These are the activations of a small network on made-up records, seen along a few directions, one row for each record.
Records have a field called P. Each example row is followed by its value.
Other fields move the rows too, some of them a lot.
(in the rows, 500 means zero)
Random noise pushes rows far along 4 fixed directions. That doesn't count. These rows show it; they differ only by the noise:
[611 525 584 385 697 453 374 510 704 587 641 561 647 381 357 560 539 497
 494 574 581 418]
[445 465 540 537 488 538 441 474 421 473 525 588 458 465 523 498 532 557
 497 483 564 565]
[381 319 903 147 535 497 455 374 521 488 560 601 570 179 571 570 521 494
 463 494 627 407]
[458 387 492 713 389 617 405 597 410 433 537 632 408 568 493 532 541 551
 538 460 538 693]
[509 501 529 609 485 450 336 511 486 489 557 605 515 510 392 536 509 573
 410 558 510 614]
[473 395 690 385 538 522 415 484 545 500 579 600 545 354 484 558 533 510
 496 507 587 497]

[383 577 183 304 633 501 810 490 458 510 319 397 307 558 514 250 577 760
 373 315 895 364]
p1
[663 529 659 278 668 535 458 623 791 558 568 466 700 348 427 643 553 378
 540 564 579 375]
p9
[524 561 401 506 565 638 552 458 615 531 522 436 541 492 575 501 450 427
 656 510 414 442]
p6
[315 342 392 727 179 669 473 573 211 342 353 547 319 694 649 513 505 593
 452 400 452 769]
p6
[585 517 304 717 481 594 498 484 510 480 520 461 385 604 470 468 494 568
 542 500 478 556]
p8
[452 598 541 346 567 572 630 443 567 528 465 444 568 313 627 434 512 467
 567 512 519 412]
p9
[471 486 388 560 367 503 478 637 430 457 471 553 408 558 511 533 504 515
 368 404 531 537]
p5
[530 683 183 668 616 560 583 531 499 493 463 447 417 670 601 399 570 395
 710 380 487 416]
p5
[704 525 391 570 710 562 505 616 781 594 651 439 592 451 520 494 541 307
 734 595 463 384]
p2
[478 364 743 542 318 583 420 481 416 454 535 589 498 464 558 515 514 349
 593 503 382 581]
p4
[601 534 625 474 468 394 338 581 586 457 542 504 611 418 399 598 475 484
 369 503 453 522]
p1
[218 372 669 407 346 602 647 392 165 364 405 557 278 418 778 513 412 523
 600 412 506 492]
p3
[514 552 405 547 480 394 440 583 574 565 467 542 468 666 327 425 506 634
 300 487 567 616]
p4
[291 445 561 692 167 559 553 438 178 389 427 432 313 562 811 451 510 564
 582 473 418 659]
p7
[429 413 478 699 417 639 540 466 269 426 453 491 357 507 719 436 535 342
 691 451 421 593]
p2
[540 459 303 665 459 665 572 737 501 490 474 539 380 578 552 453 533 566
 706 439 448 587]
p3
[466 351 677 627 463 661 411 675 612 501 679 489 534 528 440 617 537 427
 610 493 418 560]
p7
[643 342 456 745 476 797 437 650 571 456 605 570 472 540 530 571 626 323
 856 452 458 589]
p8

Which value of P does each new row have?
[404 511 364 324 523 294 566 545 456 511 327 491 336 582 304 383 502 826
 126 523 692 516]
p3
[474 404 319 500 491 706 632 687 593 512 528 509 435 500 617 430 543 446
 709 353 617 446]
p5
[591 581 387 727 480 402 309 486 462 504 525 570 526 567 297 504 520 573
 376 635 446 615]
p8
[565 616 421 667 406 427 408 581 428 570 500 441 504 571 467 562 539 525
 438 521 438 577]
p7
[377 525 424 576 359 336 497 458 379 399 355 504 383 610 414 390 479 716
 244 447 557 673]
p1
[470 447 498 509 457 587 535 571 470 542 501 564 467 539 502 432 531 503
 540 422 567 540]
p4
[401 356 703 498 452 579 474 590 543 516 561 471 519 435 494 579 542 503
 526 472 501 476]
p7
[543 404 650 399 515 575 543 567 599 452 529 512 616 451 498 599 534 447
 539 569 566 520]
p9
[480 580 377 557 484 467 622 433 354 406 461 477 483 543 567 410 491 585
 448 469 533 468]
p1
